Each row below holds a small network's activations on one input, seen along a few directions.
In each table, some parts of the input vary, and every possible input appears once, in random order.
Descriptions start from the smaller parts, as in this example, which fits no table here: one of 3 separate values, together with either a single point or one of 11 places along a line or (one of 6 places along a line, together with one of 8 places around a ring).
Shared parts are said once, and a part with two or three values counts as separate values.

Other details of the inputs vary at random and push rows far along two fixed directions, the same in every table; ignore that.

Rows:
x1: [ -2   5  -2  11 -27 -17  52 -15   9  17  18]
x2: [-17  -2  16 -19  -3  -1  23   1 -31  -9 -13]
x3: [-30 -32  43   3  34 -68 -34  10  -2  46 -48]
x4: [-15 -46  48   9  38 -66 -19  13   3  43 -57]
x5: [  8   6  -6  23  -8  -1  -7   8  15  -5 -15]
x6: [ 16  10   8  28 -31 -34  48 -14  24  27  12]
x7: [  6  21 -30  34 -29 -20   7 -21  38  51  64]
x8: [-26  14 -27  24 -41   6 -23   1  24 -17  32]
x9: [ 36  -2  13  -2  22   3  24  14  -9  -2 -30]
x10: [ 24   3  23 -24  28   3  28  18 -31   4 -37]
x11: [ 34  16  27 -24  27 -13  71   8 -28  33 -18]
x12: [11  8 -3  0  7 -4  4 -8  1 23 25]
x13: [  7   5 -14  -5  -2  -2  20 -14   6  12  18]
x14: [  3   6 -38  24 -19  19 -25  -2  34 -15  41]
x15: [ -7  -8   4  -1 -19  -8  23 -18   7   3  17]
x16: [ 37  -5  23 -14  34 -21  73 -19 -23  52   3]
x17: [ 12   6  39 -18  11 -30  64  -6 -35  34 -28]
x18: [ -3   9 -15   9  -8   2  26  -3   6  13   2]
x19: [ -7  -3  34 -36   9 -20  68 -23 -43  33  -2]
x20: [-17 -35   2  10  -4  25 -87   9  12 -55 -14]
x21: [ 11  -3  -7   8   2 -14   5 -15  10  25  12]
x22: [-26 -20   5   1  -8  17 -81   4   3 -39  -5]
x23: [-15 -18  33 -39  40   9 -18   1 -49   0 -48]
x24: [  1  30 -36  14 -23  -1  19 -13  33  25  67]
x25: [ -6 -16  28 -64  54  38 -13  28 -75 -48 -71]
x26: [ 16  33 -40  56 -45 -18   3  -6  68  21  45]
x27: [  6  -2  14  -4  13 -29  53 -25  -5  62   0]
x28: [ -7   6   4 -35  20   7  14  -7 -31   4  -5]
x29: [-39   4 -32   9 -12  43 -87  26   6 -67  -8]
x30: [-24 -16  27 -58  45  40 -37  14 -60 -45 -58]
x31: [ -1  -2   0 -30  25  44 -27  30 -26 -53 -22]
x32: [ -8  -2 -20  50 -58 -26  -7 -26  64  29  61]
x33: [ -5  12 -14   6  -9 -11  40 -22  13  36  24]
x34: [-15 -16  -8   7 -16  20 -39   0  12 -38   8]
x35: [ -9 -19  26 -14   7  18 -55  26 -31 -64 -53]
x36: [ 22  16 -17   8  -3  -8  54 -18  19  31  47]
x37: [-20  -3 -26  11 -11  22 -95   7  20 -35  12]
x38: [-16  27 -32  40 -35   3 -44   9  42  -8  19]
x39: [ 33   9  -3  18   4   8   5  15  20 -15  -1]
x40: [ -8 -12  36 -47  25  -2  30 -11 -54   2 -26]
x41: [  7  -8   0  25 -19   7 -40  12  21 -41 -14]
x42: [ 18  11 -32  42 -25 -21  12 -22  46  44  56]
x43: [ -5 -14   5  -6  -1  13  -8   7 -13 -36 -17]
x44: [ -8  10 -31   4 -11  31 -33  21   9 -31  12]
x45: [-16   2 -35   3 -11  39 -75  14  15 -52  20]
x46: [-13 -31  48 -38  26   3 -14  -3 -49 -11 -41]
x47: [ -2   2 -28   7  -9  25 -33  15  14 -37   0]
x48: [ 24  18  25 -24  20 -24  67  -2 -31  43 -26]
x49: [26 11  0 -5 12 -8 81 -8 -7 37  8]
x50: [  9  14 -37  27 -17  24 -13  11  39 -25  36]
Each input here is: one of 2 separate values, together with either a single point or (one of 4 places along a line, together with one of 6 places along a line).
Q: The inputs of x11 and x39 match in every part but the choice among 2 separate values. If x44 is changed in the same way as x11 into x39, which row does it become?
A: x49
Q: The inputs of x43 and x8 match in every part but the choice among 2 separate values. If x5 is changed in the same way as x43 into x8, which row does it become?
A: x38
Q: A walk changes only the place on the line of 4. It starts at x39 and steps to x50. List the rest of the walk in order.
A: x36, x16
Q: Which other rows does x28 become when the choice among 2 separate values takes its other values? List them by row number.
A: x13
Q: A walk changes only the place on the line of 4. It starts at x42 and steps to x14. List the rest of the walk in order.
A: x49, x9

Rows:
x51: [  1  14 -34  52 -42   4 -49  16  58 -31  22]
x52: [ 28  14  28 -30  36 -33 103 -14 -36  73 -13]
x53: [-13   0 -29  48 -45  19 -84  22  53 -61   9]
x54: [  8  18 -52  28 -25  40 -42  11  41 -44  39]
x55: [  2  -1   8 -28   9  14  37  -8 -30  -4  -4]
x56: [ 29  22   8  13  -8 -49  93 -25  13  84  28]
x57: [ -7   2 -41  51 -45  23 -79  12  60 -52  33]
x58: [  3 -22  57 -59  45 -18  66 -17 -72  33 -45]
x59: [ 19  24   5  23 -16 -53  77 -19  21  78  24]
x60: [-25  11 -13  32 -47 -26  -7 -16  35  20  35]
x61: [ 20   0  16  -5  16 -10  32   7 -13  10 -27]
x62: [  7 -20  31 -30  35  15   2  18 -42 -26 -58]
x63: [  2  -8 -15  -8   5  53 -47  18  -7 -69 -11]
x64: [  3  13  -9   7  -6 -24  33 -21  13  56  39]
x65: [ 11 -11  31 -61  54  15  44  -6 -68  13 -32]
x66: [ -7  10 -22  27 -24 -15 -16 -14  36  26  43]
x67: [ 26  -6  28 -54  56  17  50   1 -61   8 -37]
x68: [ -9 -16  25 -45  28  26   6  10 -55 -37 -47]
x69: [-17   4  -9  19 -35 -13  -9 -16  24   9  30]
x70: [-17   9 -13  33 -42 -23  -1 -10  35  11  29]
x71: [  8 -37  50  -1  43 -74  32 -16  -6  85 -36]
x72: [ -4 -27  21 -20  37  28 -73  33 -29 -60 -63]
x73: [ -3  17 -36  26 -32  19 -15   4  33 -22  30]
x74: [  7   7 -35  40 -26  17 -54  13  48 -36  24]
x75: [ 19  25 -37  28 -21   6  12  -3  39   7  45]
x76: [ 13 -14  49 -61  46  -3  78  -8 -72  17 -44]
x77: [-16   9 -15  11 -24 -16  12 -23  18  32  43]
x78: [ -7 -24  38 -36  42   3 -18  10 -47 -10 -55]
x79: [ 23  22  -6  18 -17 -34  88 -25  19  67  39]
x80: [-12  17 -24   2 -25   2  24 -25  11  22  51]
x81: [ -1  11  -9  21 -21 -22   6 -15  25  33  32]
x82: [-18   9 -49  50 -34  17 -98  19  63 -38  35]
x83: [ -7 -16   2   8  -2  22 -61  24   3 -58 -33]
x84: [  3 -11 -10  -4   7  44 -53  21  -3 -65 -15]
x85: [-16 -23  13 -36  39  39 -75  26 -38 -59 -48]
x86: [ 18  -5  30 -50  52   8  48   6 -60   9 -45]
x87: [ 22  24  -9  15  -4 -37  74 -23  20  79  43]
x88: [ 29  -4  32 -43  49   5  57  11 -54   5 -51]
x89: [  6 -21   6 -31  43  48 -65  29 -30 -64 -41]
x90: [ -7  -4  11 -31  14   4  20 -13 -29   9   0]
x91: [-14  24 -15  11 -28 -30  47 -28  18  55  48]
x92: [-16   6  -5  29 -41 -20  -1  -5  29   3  16]
x93: [-26 -29  11 -28  21  52 -91  35 -33 -99 -55]
x94: [  1  18   3   6  -4 -43  63 -25   6  80  31]
x95: [-26   9 -14  26 -38 -24  -8 -18  30  22  34]
x96: [ 16 -25  39 -28  30  17   1  17 -42 -38 -61]
x97: [-22  11 -10  13 -26 -25  15 -19  18  36  34]
x98: [-20  -6 -14 -13   9  38 -67  15 -10 -48  -8]
x99: [ -1  11  -4  10 -21 -24  50 -21  13  40  33]
x100: [-11  10 -20  34 -43 -15  -1 -14  40   9  41]
x101: [ 17  20 -33  33 -23  -1   6  -1  43  11  43]
x102: [-15  13 -45  28 -27  19 -65  -1  45 -16  52]
x103: [-29   2 -29  34 -41   9 -63   8  41 -36  24]
x104: [ 19  18 -23  40 -32  -8   7  -1  45   6  32]
x105: [-19   6 -30  46 -56   3 -53   1  54 -32  37]
x106: [ 35  10  31 -23  31 -34 113 -10 -34  67 -20]
x107: [ 24 -19  45 -44  56  -4  36   4 -56  14 -53]
x108: [ -23  -64   47   -3   50  -21 -105   25  -10  -25  -85]
x109: [-18 -17  24 -51  32  26  -3   3 -59 -28 -39]
x110: [ -2  18   0  21 -23 -43  40 -20  22  62  29]
x111: [ 19  -6  14 -39  39  32  12  20 -45 -35 -47]
x112: [ -7 -24   6 -22  25  56 -83  39 -26 -97 -57]
Q: The inputs of x97 and x77 match in every part but one. If x70 is changed in the same way as x97 into x77, which row does it become?
A: x100
Q: The inputs of x86 and x67 match in every part but one. If x92 is changed in the same way as x86 into x67, which row does it become?
A: x105
Q: Describe the family of inputs behind these rows.
A: one of 2 separate values, together with either a single point or (one of 5 places along a line, together with one of 6 places around a ring)
Q: Which other rows does x53 become when the place on the line of 5 takes its other values? List them by row number.
A: x62, x73, x83, x112
Q: Which other rows does x66 become when the place on the ring of 6 takes its other values? List them by row number.
A: x57, x58, x74, x100, x107
Q: A walk changes only the place on the line of 5. It starts at x109 and steps to x91. List the rest of the walk in order.
A: x97, x95, x60
Q: Which other rows does x96 become when the choice among 2 separate values takes its other values? List them by row number.
A: x53

Rows:
x113: [ 20  -1  10  -6  17   3   9   8 -10  -6 -21]
x114: [-17  14 -31  29 -33   4 -39   1  37 -12  30]
x115: [ -8 -12  15 -35  24  26 -19   8 -39 -30 -27]
x116: [-14   3 -17   4 -18  17 -24  -5   8 -17  20]
x117: [-15 -26  23 -55  38  38 -25   8 -59 -48 -45]
x118: [ 22 -11  26 -21  28  10  15  12 -30 -14 -41]
x119: [ 13  17   0  13 -15 -32  65 -17  14  48  28]
x120: [-16 -22  17   5   6 -15 -37   2   2   0 -19]
x121: [ 15   8 -21  24  -8   8 -21  15  28 -16   9]
x122: [  8  20   6   2 -12 -39  93 -27   0  73  23]
x123: [ -9  -2  12 -34  17   9  19  -7 -35   3  -4]
x124: [ -1  -8  29  -4  14 -48  42 -17  -9  63 -10]
x125: [ -6  12 -32  33 -29   4 -37   6  41 -15  30]
x126: [  8   9 -38  44 -27  15 -41  13  52 -27  27]
Q: Describe the family of inputs behind these rows.
A: one of 2 separate values, together with either a single point or one of 6 places along a line

Rows:
x127: [-12  36 -62  49 -60   7 -28   1  67  -5  72]
x128: [ 16  30   5 -14   7 -22  92 -23 -18  71  29]
x129: [  4  22 -14  16 -34 -16  57 -20  16  31  48]
x130: [-19 -12   0  20 -20   1 -58   9  21 -34   1]
x131: [ 35  12  -8  45  -9 -32  43   0  43  50  16]
x132: [-10 -28  23 -17  16  -1 -26  -3 -23 -11 -29]
x133: [ -2  27 -22  18 -34 -11  53 -16  17  26  32]
x134: [-10  -9  22  -2   3 -12  -6   2  -9  -7 -33]
x135: [  1 -14  15 -34  16  31  -6  -3 -40 -24 -21]
x136: [ -8 -14  14 -44  38  33 -15   4 -37 -32 -22]
x137: [  9 -29  54 -60  69 -18  51   6 -77  35 -70]
x138: [-26 -28  -3  -6  16  18 -82  13  -1 -42 -18]
x139: [ 45  15 -11   9   7   5  30   6   9  -4   1]
x140: [ -22   -8  -13   21  -17   17 -104   24   31  -53   -7]
Q: The inputs of x132 and x135 match in every part but one. If x140 is changed in the same way as x132 into x135, which row does it become?
A: x127
Q: Describe the family of inputs behind these rows.
A: one of 2 separate values, together with either a single point or one of 6 places around a ring
Q: Which other rows does x131 become when the choice among 2 separate values takes its other values? List them by row number.
A: x139
